These are the activations of a small neural network, seen along a few directions. Each row is one input.
In each table, some parts of the input vary, and every possible input appears once, in random order.
Descriptions start from the smaller parts, as in this example, which fits no table here: one of 6 places along a line, together with either a single point or one of 9 places along a line or (one of 3 separate values, together with one of 5 places around a ring).
Shared parts are said once, and a part with two or three values counts as separate values.

Other details of the inputs vary at random and push rows far along two fixed directions, the same in every table; ignore that.
These rows show it; all are for the same input, with only those details redrawn:
[-1.40 -0.43  0.77 -0.51  0.25 -1.82 -0.71 -1.08  0.01  1.86  0.40]
[-1.40 -0.42  0.76 -0.51  0.26 -1.82 -0.71 -1.08  0.01  1.86  0.40]
[-0.09 -0.63 -0.85  1.64 -2.05  0.50  1.23  1.79 -0.41 -2.70  0.11]
[-1.40 -0.43  0.77 -0.51  0.25 -1.83 -0.71 -1.08  0.01  1.86  0.40]
[ 1.28  8.66 -3.42 -3.73 -0.47  5.57  1.95  2.29  0.23 -2.13 -2.57]
[-1.40 -0.42  0.77 -0.51  0.26 -1.82 -0.71 -1.08  0.01  1.87  0.40]

Table:
R1: [ 4.36  8.72 -3.16 -2.46 -0.66  7.26  1.10  0.59 -1.35 -1.02 -3.03]
R2: [-0.04 -0.64 -0.47  1.81 -1.76  0.64  1.66  1.84 -0.42 -2.60  0.01]
R3: [ 0.30 -0.65 -0.30  1.56 -1.89  0.37  1.23  1.53 -0.03 -3.14 -0.35]
R4: [-1.36 -0.48  0.87 -0.53  0.38 -1.74 -0.40 -1.11 -0.24  1.95  0.34]
R5: [ 0.75 -1.46 -0.98  1.27 -0.63  0.92  1.50  2.32  0.19 -2.68  0.54]
R6: [ 0.42 -1.23 -1.11  1.60 -0.76  0.64  1.76  2.43  0.08 -2.45  0.12]
R7: [-0.11 -0.60  1.42  0.62  1.03 -0.08 -2.35 -1.47 -0.94  2.43 -0.45]
R8: [ 0.28 -0.97 -0.73  1.43 -1.53  0.74  1.02  1.05  0.05 -3.44 -0.04]
R9: [-0.67 -0.76  0.44 -0.65  1.42 -2.02 -0.53 -0.27  0.72  1.91  0.48]
R10: [ 0.62 -1.24 -0.76  1.22 -1.26  1.05  0.86  1.18  0.38 -3.45  0.46]
R11: [ 0.95 -1.27 -1.02  1.19 -0.76  0.54  1.14  2.47  0.42 -2.87  0.63]
R12: [-0.92 -0.95  0.11 -0.75  1.26 -1.79 -0.61 -0.48  0.51  2.01  0.49]
R13: [-0.58 -1.17  0.22 -1.07  1.37 -1.48 -0.84 -0.56  0.62  1.73  0.90]
R14: [-0.98 -0.78  1.26 -0.54  1.05 -1.43 -0.47 -1.75  0.46  1.20  0.16]
R15: [-0.78 -0.59  1.22 -0.62  0.92 -1.82 -0.83 -1.60  0.68  1.01  0.25]
R16: [ 3.00 -0.73 -0.40  3.14 -2.44  1.86  0.24  0.30 -1.61 -1.59 -0.28]
R17: [-1.13 -0.53  1.48 -0.44  0.41 -1.76 -0.46 -1.28  0.56  1.67 -0.16]
R18: [-0.20 -0.78  1.03  0.38  1.02  0.03 -2.36 -1.78 -1.57  2.38 -0.41]
R19: [ 1.40  8.88 -1.35 -4.94  2.64  4.85 -1.85 -1.00 -0.46  2.74 -3.06]
R20: [ 0.75 -1.12 -0.27  1.45 -1.10  1.03  1.18  1.44  0.76 -3.30  0.34]
R21: [ 0.98 -1.27 -0.59  1.09 -0.92  0.92  0.96  1.94  0.53 -3.22  0.84]
R22: [-0.99 -0.84  0.99 -0.72  0.89 -1.50 -0.59 -1.83  0.23  1.18  0.19]
R23: [-0.42 -1.08  1.13 -0.91  1.35 -1.12 -0.68 -0.82  1.12  1.49  1.00]
R24: [ 1.13 -1.13 -0.29  2.86 -1.20  2.36 -0.28  1.21 -1.78 -2.26 -0.68]
R25: [ 0.11 -0.80 -0.87  1.90 -1.17  0.48  1.82  2.23 -0.18 -2.44 -0.03]
R26: [-0.54 -1.21  0.33 -1.09  1.50 -1.39 -0.52 -0.59  0.39  1.83  0.84]
R27: [-0.88 -1.00  0.21 -0.77  1.39 -1.71 -0.29 -0.51  0.27  2.10  0.43]
R28: [ 2.86 -0.85 -0.90  2.91 -2.59  1.90 -0.08  0.04 -2.00 -1.74 -0.17]
R29: [-1.21 -0.65  1.37 -0.51  0.55 -1.59 -0.36 -1.51  0.17  1.64 -0.15]
R30: [ 0.77 -1.52 -0.82  1.00 -0.95  1.23  1.21  1.71  0.09 -3.05  0.79]
R31: [ 0.73 -1.45 -0.93  1.01 -1.08  1.16  0.89  1.74  0.32 -3.14  0.85]
R32: [-1.27 -0.31  1.26 -0.28  0.41 -1.84 -0.38 -0.80  0.39  1.99  0.29]
R33: [ 0.16 -0.45 -0.50  1.73 -1.89  0.26  1.30  1.99 -0.20 -2.79  0.11]
R34: [-0.63 -1.02  1.22 -0.75  1.32 -1.09 -0.62 -1.60  0.78  1.17  0.64]
R35: [ 1.82 -0.21  1.02  0.69 -0.05 -0.57 -1.94 -2.64 -1.34  2.79  0.04]
R36: [ 0.26  8.71 -1.71 -5.47  2.53  3.03  0.52  0.11  1.26  2.67 -2.41]
R37: [-0.50 -1.20  1.03 -0.98  1.49 -0.95 -0.58 -1.03  0.73  1.46  1.02]
R38: [-0.79 -0.83  0.59 -0.51  1.41 -1.80 -0.27 -0.21  0.89  2.13  0.38]
R39: [ 0.05 -0.84 -0.64  1.48 -2.06  0.61  1.16  1.32 -0.24 -3.05 -0.34]
R40: [-1.40 -0.42  0.77 -0.51  0.26 -1.82 -0.71 -1.08  0.01  1.87  0.40]
R41: [-1.23 -0.71  1.09 -0.69  0.38 -1.66 -0.48 -1.59 -0.07  1.62 -0.11]
R42: [ 0.86 -1.06 -0.42  1.31 -1.09  0.82  0.93  1.38  0.59 -3.53  0.45]
R43: [-0.24 -0.74  0.92  0.40  0.87 -0.05 -2.68 -1.74 -1.34  2.28 -0.33]
R44: [ 0.31 -0.62 -0.91  1.82 -1.31  0.10  1.46  2.38  0.04 -2.63  0.07]
R45: [-0.45 -1.04  0.70 -0.84  1.52 -1.49 -0.51 -0.29  1.01  1.86  0.78]
R46: [-0.90 -0.66  1.37 -0.48  0.92 -1.60 -0.58 -1.54  0.85  1.24  0.14]
R47: [-1.24 -0.55  0.36 -0.45  0.85 -1.97 -0.55 -0.70  0.25  2.04  0.35]
R48: [ 1.63 -0.43  0.77  0.57 -0.07 -0.23 -1.70 -2.87 -1.80  2.98 -0.02]
R49: [ 0.72  8.04 -1.59 -6.17  2.70  3.84 -0.01 -1.16  1.18  1.68 -1.96]
R50: [-1.19 -0.60  0.46 -0.46  0.98 -1.88 -0.23 -0.72  0.01  2.12  0.29]
The inputs of R22 and R8 match in every part but one. If R4 is changed in the same way as R22 into R8, which row does it become? -> R40
The inputs of R23 and R31 match in every part but one. If R16 is changed in the same way as R23 into R31, which row does it become? -> R28
What is each input in this table made of? -> one of 5 places around a ring, together with either one of 2 separate values or one of 8 places around a ring
List by row number the other rows that have the place on the ring of 5 in common with R14. -> R1, R2, R5, R6, R24, R25, R29, R34, R37
Change only the choice among 2 separate values in R35. List by row number the other rows that result. -> R19
Change only the place on the ring of 5 in R27. List by row number the other rows that result. -> R6, R9, R12, R38
Change only the choice among 2 separate values in R16. List by row number the other rows that result. -> R7

Table:
R51: [ 0.82 -0.39  1.15 -1.20  2.11 -0.31 -0.41 -0.91  1.56  1.53  1.18]
R52: [-0.17 -0.15  1.23 -0.98  2.22 -0.87 -0.24 -0.41  1.77  1.39  0.16]
R53: [ 0.10  1.16  1.34  0.31 -0.34 -1.35 -2.01 -1.96 -0.32  2.31 -0.20]
R54: [ 1.11 -4.89  0.55  5.48 -3.29 -1.20  1.73  0.94 -2.00 -3.69  0.64]
R55: [-2.31  0.54  0.38 -1.03  0.24 -1.14 -0.57 -0.13 -0.83  2.12  0.33]
R56: [ 0.98 -5.19 -0.06  5.77 -3.34 -0.26  2.41  0.89 -1.63 -3.45  0.46]
R57: [-0.81  0.00  0.83 -0.28  1.67  0.07 -1.47  0.07 -0.86  2.49  0.04]
R58: [-2.42  0.60  0.44 -1.37  0.89 -2.36  0.41 -0.23  1.23  1.20 -0.42]
R59: [ 3.04  2.61 -5.18  1.02 -4.11  5.54  3.59  5.19 -0.87 -8.17 -0.75]
R60: [ 1.42 -0.79  0.31 -1.32  2.08 -0.15 -1.13 -1.19  0.67  1.72  0.88]
R61: [-1.74 -0.42  2.08 -1.53  1.13  0.89 -2.51 -3.32  0.10 -0.81 -0.46]
R62: [ 1.13 -0.74 -0.26 -0.99  1.85 -0.06 -1.85 -1.05 -0.20  2.02  0.52]
R63: [-0.02 -0.23 -0.16 -2.15  0.63 -1.44 -0.16 -1.42  0.71  1.32  1.19]
R64: [ 0.93 -4.47  0.68  6.03 -3.35 -1.54  0.78  0.79 -1.65 -3.43  0.98]
R65: [ 0.16  0.69  1.37 -0.15 -0.58 -1.00 -1.75 -1.87 -0.10  2.66 -0.43]
R66: [-2.67  0.56  0.25 -1.13  0.56 -1.93 -0.18 -0.01  0.14  1.63 -0.52]
R67: [ 0.04 -0.43 -0.18 -0.34  1.66  0.36 -1.88 -0.77 -0.69  2.52  0.36]
R68: [ 1.39  7.96 -3.17 -2.97  1.03  6.05  1.43  3.46  0.21 -1.98 -3.38]
R69: [-0.86  0.04  0.87 -0.61  2.22 -1.10 -0.57 -0.03  1.11  1.62 -0.63]
R70: [ 2.91  8.27 -2.82 -3.23 -1.38  6.48  2.13  1.58 -0.37 -1.50 -3.65]
R71: [-1.70  0.44  0.80 -1.78  0.87 -2.14  0.74 -0.64  1.89  0.99  0.41]
R72: [-0.64 -5.33 -1.14  4.45 -3.43 -0.93  0.95  2.15 -1.53 -3.61  1.81]
R73: [-0.67  0.18  0.69 -2.02  0.66 -1.60  0.56 -1.13  1.64  1.13  1.50]
What is each input in this table made of? -> either a single point or one of 6 places around a ring or (one of 2 separate values, together with one of 8 places around a ring)

Table:
R74: [-2.14 -4.85  0.63  1.47 -0.10 -3.27 -0.47  0.16  0.32  0.72  0.27]
R75: [ 0.03  4.24 -2.92 -2.36 -0.90  2.68  1.87  1.49 -0.32 -0.88 -2.39]
R76: [ 1.41 -3.31  1.32  2.49 -1.52  2.01 -0.64 -0.90 -1.48 -1.97 -0.05]
R77: [-2.24 -2.80  0.72  1.61  0.84 -1.10  0.03  0.78  0.16 -2.29  2.28]
R78: [-0.78 -0.46  1.51 -1.68 -0.43 -3.50 -0.09 -3.40  0.22  2.77  1.34]
R79: [ 0.39  1.72 -3.84 -0.46 -0.11  3.83  1.89  2.55 -0.28 -5.79 -0.85]
R80: [-2.11  5.70  0.50 -4.62  2.84  0.57 -0.69 -0.10  1.80  3.90 -1.07]
R81: [ 1.31  6.23 -1.41 -3.58 -0.75  2.02  1.92 -0.15  1.42 -0.18 -1.44]
R82: [-0.71 -0.77  1.91 -1.42  0.90 -3.43 -0.63 -2.17  2.32  2.39  0.75]
R83: [ 1.30 -2.11  0.01  1.64 -1.35 -0.17  1.84  2.42  2.31 -4.76  0.23]
R84: [ 0.52  2.41 -3.63 -0.34 -3.04  3.31  2.95  2.65 -1.78 -3.94 -1.46]
R85: [ 2.79  1.71 -1.41  0.49 -2.22  5.78 -0.31  1.15 -0.91 -3.69 -0.73]
R86: [-0.42 -3.92  2.46  1.12  0.03 -2.71 -4.43 -3.14 -0.52  3.92  2.02]
R87: [-2.92 -0.31  2.02 -0.74  0.51 -2.76 -0.50 -0.88  0.24  3.69  0.78]
R88: [ 1.98  7.03 -0.90 -1.55  0.86  4.68  1.20 -0.26 -1.15 -0.10 -3.68]
R89: [ 0.16  4.11 -0.38 -4.39  2.86  0.51 -0.23 -2.56  1.93  0.32  0.27]
R90: [-0.96 -3.16  0.42  3.17 -1.15  0.23  1.49  4.59  1.15 -4.46  0.62]
R91: [ 0.92 -1.87  0.06  0.11  2.60 -1.43  0.34 -1.85  0.83  5.29  1.95]
R92: [ 0.86 -4.33  0.35  6.77 -2.68 -1.92  0.55  1.33 -2.20 -2.81 -0.12]
R93: [ 1.23 -0.96 -0.83  4.09 -2.02 -0.89 -0.76  1.33 -1.82 -1.46 -0.19]
R94: [ 1.79 -2.49  0.74 -1.86  3.47 -2.01 -1.44 -0.22 -0.19  4.08  2.22]
R95: [-1.89 -0.64  0.44 -2.59  2.99 -1.80 -1.49 -0.68  1.52  2.84 -0.99]
R96: [-0.16 -4.54  3.36  2.69  0.45 -1.40 -1.22 -3.07 -1.53  1.61 -0.09]
R97: [-1.22 -2.26 -0.31  3.26 -3.68 -0.02  2.41  2.91 -1.59 -3.64  1.42]
R98: [ 0.87  5.62 -0.82 -3.33  1.62  0.79 -3.57 -1.98 -0.46  4.47 -1.09]
What is each input in this table made of? -> either one of 2 separate values or one of 8 places around a ring or (one of 3 separate values, together with one of 5 places along a line)
Which other rows belong to the same alternative as R94? List them by row number. -> R91
Change only the choice among 3 separate values in R87. List by row number the other rows that result. -> R75, R81
